Small tables with named rows and columns. After each table, cells are looked up by row and column.

Table mirof
|  | bol | kur |
|---|---|---|
| nosegum | 58 | 72 |
| libera | 26 | 61 |
| gamin | 57 | 52 |
| bepas | -23 | -51 |
| bepokir | -20 | -38 |

libera, bol: 26
bepas, kur: -51
gamin, kur: 52
libera, kur: 61
bepas, bol: -23
bepokir, kur: -38
bepokir, bol: -20
gamin, bol: 57
nosegum, kur: 72
nosegum, bol: 58
Which row has the largest bol? nosegum

dova =
fields: vez, sada, vamine, sul, fil
dasu: [122, 132, 130, 138, 131]
nozi: [62, 102, 113, 180, 84]
gan: [90, 123, 85, 100, 198]
zapeko: [90, 123, 83, 100, 198]
lum: [134, 135, 134, 134, 135]
duf: [89, 194, 164, 99, 118]

What is the vamine of nozi in dova?
113
What is the vamine of zapeko in dova?
83
What is the fil of nozi in dova?
84
What is the fil of duf in dova?
118
What is the sada of nozi in dova?
102
What is the vamine of gan in dova?
85
What is the vez of duf in dova?
89
What is the sada of gan in dova?
123
What is the sul of dasu in dova?
138
What is the sul of duf in dova?
99
What is the vez of gan in dova?
90
What is the fil of zapeko in dova?
198
What is the fil of lum in dova?
135
What is the sada of duf in dova?
194

Table telar
	bigorut	kovaso	sola	gifabar	muforer	feket
dotepe	202	60	141	107	186	183
migen	207	57	147	105	183	173
rul	114	87	114	91	199	85
saf	104	140	65	165	176	110
kuvurop	127	146	110	109	141	152
gagade	151	106	164	119	143	137
pupide	172	133	160	121	137	130
numo	102	83	115	98	210	72
pefepe	139	159	96	137	182	112

bigorut of gagade = 151
bigorut of pefepe = 139
kovaso of pefepe = 159
feket of pefepe = 112
sola of saf = 65
feket of rul = 85
gifabar of gagade = 119
kovaso of kuvurop = 146
feket of gagade = 137
kovaso of pupide = 133
sola of rul = 114
kovaso of numo = 83
feket of migen = 173
kovaso of migen = 57
sola of migen = 147
gifabar of kuvurop = 109

madusat =
          votu  zonir  kesaveg   noni  kudizi    rov  notud    rav   vafu
ledobop  3.925  5.195    4.262  4.529   4.978  4.894  4.743  5.208  3.730
zuf      5.163  4.476    4.420  4.152   4.838  5.155  3.720  5.190  3.947
tilu     4.931  3.689    3.267  5.130   5.514  5.927  4.744  4.768  4.692
gisop    4.809  3.083    4.943  4.384   5.167  1.099  3.806  7.129  6.099
mubiz    3.788  5.354    4.343  4.469   5.193  5.081  4.830  5.435  3.523
vukalu   4.701  3.674    3.350  5.190   5.570  5.741  4.670  4.776  4.719
bive     2.856  2.417    1.999  6.288   9.494  4.514  2.165  4.227  5.482
memut    4.166  5.035    4.173  4.656   4.697  4.803  4.760  4.651  4.027
kereb    4.573  4.786    3.916  4.591   4.100  4.695  5.015  3.473  4.879
sud      5.764  4.083    6.282  6.143   6.072  1.713  5.788  5.845  4.816

kereb, kudizi -> 4.100
tilu, notud -> 4.744
mubiz, votu -> 3.788
zuf, kesaveg -> 4.420
gisop, notud -> 3.806
bive, rav -> 4.227
bive, noni -> 6.288
bive, kudizi -> 9.494
mubiz, zonir -> 5.354
gisop, kudizi -> 5.167
Which row has the largest kesaveg? sud

Table neli
,ror,pul,tipa,fatu,vuza
kanumu,96,97,130,99,86
vamal,162,107,53,120,111
liful,103,229,208,213,87
barap,185,137,70,166,132
non,85,195,200,182,79
tam,25,43,171,52,67
fadev,54,91,148,59,79
nak,122,187,129,152,65

What is the tipa of fadev in neli?
148
What is the fatu of tam in neli?
52
What is the ror of fadev in neli?
54
What is the fatu of kanumu in neli?
99
What is the fatu of non in neli?
182
What is the pul of barap in neli?
137
What is the ror of kanumu in neli?
96
What is the vuza of non in neli?
79

notevif:
	pina	viv
debev	-0.51	-1.49
gad	-6.99	-8.14
sabe	-8.77	-9.10
bab	-0.32	-3.42
mam	9.01	6.49
zus	-6.19	-7.41
faz	7.23	5.19
vimonin	1.78	0.90
lar	7.65	5.10

What is the pina of faz in notevif? 7.23
What is the pina of zus in notevif? -6.19
What is the pina of debev in notevif? -0.51
What is the viv of vimonin in notevif? 0.90
What is the pina of bab in notevif? -0.32
What is the viv of gad in notevif? -8.14
What is the viv of bab in notevif? -3.42
What is the viv of lar in notevif? 5.10
What is the viv of sabe in notevif? -9.10
What is the pina of mam in notevif? 9.01
What is the pina of sabe in notevif? -8.77
What is the viv of mam in notevif? 6.49
What is the viv of zus in notevif? -7.41
What is the pina of gad in notevif? -6.99
What is the pina of vimonin in notevif? 1.78
What is the viv of faz in notevif? 5.19
What is the viv of debev in notevif? -1.49
What is the pina of lar in notevif? 7.65
Row with the largest viv: mam

rim:
           danu     dud
suziz    -18991   61330
penafad   27852  -56016
sak      -40522   -3557
bavu      -6677  -51633
pez       34929   35227

bavu, dud: -51633
pez, dud: 35227
suziz, dud: 61330
penafad, danu: 27852
penafad, dud: -56016
suziz, danu: -18991
sak, danu: -40522
pez, danu: 34929
sak, dud: -3557
bavu, danu: -6677

mez
|  | ref | binobe | tepana | vub | bezedev | pumiga |
|---|---|---|---|---|---|---|
| sir | 173 | 104 | 137 | 174 | 167 | 183 |
| gako | 201 | 144 | 194 | 158 | 130 | 54 |
| nebazok | 176 | 191 | 125 | 201 | 131 | 198 |
| poso | 173 | 208 | 103 | 193 | 231 | 146 |
| leriv | 201 | 248 | 186 | 190 | 60 | 222 |
| riput | 111 | 109 | 192 | 214 | 82 | 186 |

What is the ref of sir in mez?
173
What is the ref of gako in mez?
201
What is the vub of sir in mez?
174
What is the bezedev of poso in mez?
231
What is the binobe of gako in mez?
144
What is the vub of leriv in mez?
190
What is the pumiga of riput in mez?
186
What is the ref of nebazok in mez?
176
What is the tepana of sir in mez?
137
What is the vub of poso in mez?
193
Row with the largest tepana: gako

Table dat
,mekos,komag,nozorez,renat,lubuzun,rup,viv,telo,kuv
mas,0.17,-0.39,-0.17,-0.34,-0.61,-0.31,-0.26,0.29,-0.33
lusas,-0.30,0.18,-0.64,-0.52,0.76,0.50,0.28,-0.18,0.17
gito,0.61,0.02,0.16,0.53,0.16,0.07,-0.14,-0.27,0.31
rep,-0.31,0.17,-0.63,-0.52,0.76,0.53,0.30,-0.20,0.15

rep, nozorez -> -0.63
lusas, komag -> 0.18
gito, lubuzun -> 0.16
lusas, kuv -> 0.17
lusas, telo -> -0.18
gito, telo -> -0.27
mas, rup -> -0.31
rep, mekos -> -0.31
mas, nozorez -> -0.17

neb =
,lozup,kalukor,vibis,ber,gir
bizi,-2.32,-4.07,-2.30,-4.26,-1.63
kezak,-6.56,-9.01,-8.36,3.23,-1.05
geko,-0.41,3.85,-0.10,-5.43,-5.61
der,-3.17,-1.42,-6.30,-3.39,-4.10
rap,-0.52,-0.05,1.55,4.15,-2.56
zudus,-1.92,1.11,-1.27,0.13,-2.77
masi,-2.69,-1.04,-5.83,-6.72,-6.84
vafe,7.87,-5.31,4.65,-0.45,0.12
pif,3.97,-1.85,3.19,-1.94,-1.17
pon,-7.14,-1.42,-5.10,1.25,2.67

What is the gir of masi in neb?
-6.84
What is the ber of bizi in neb?
-4.26
What is the kalukor of pon in neb?
-1.42
What is the kalukor of kezak in neb?
-9.01
What is the vibis of geko in neb?
-0.10
What is the ber of zudus in neb?
0.13
Row with the largest gir: pon

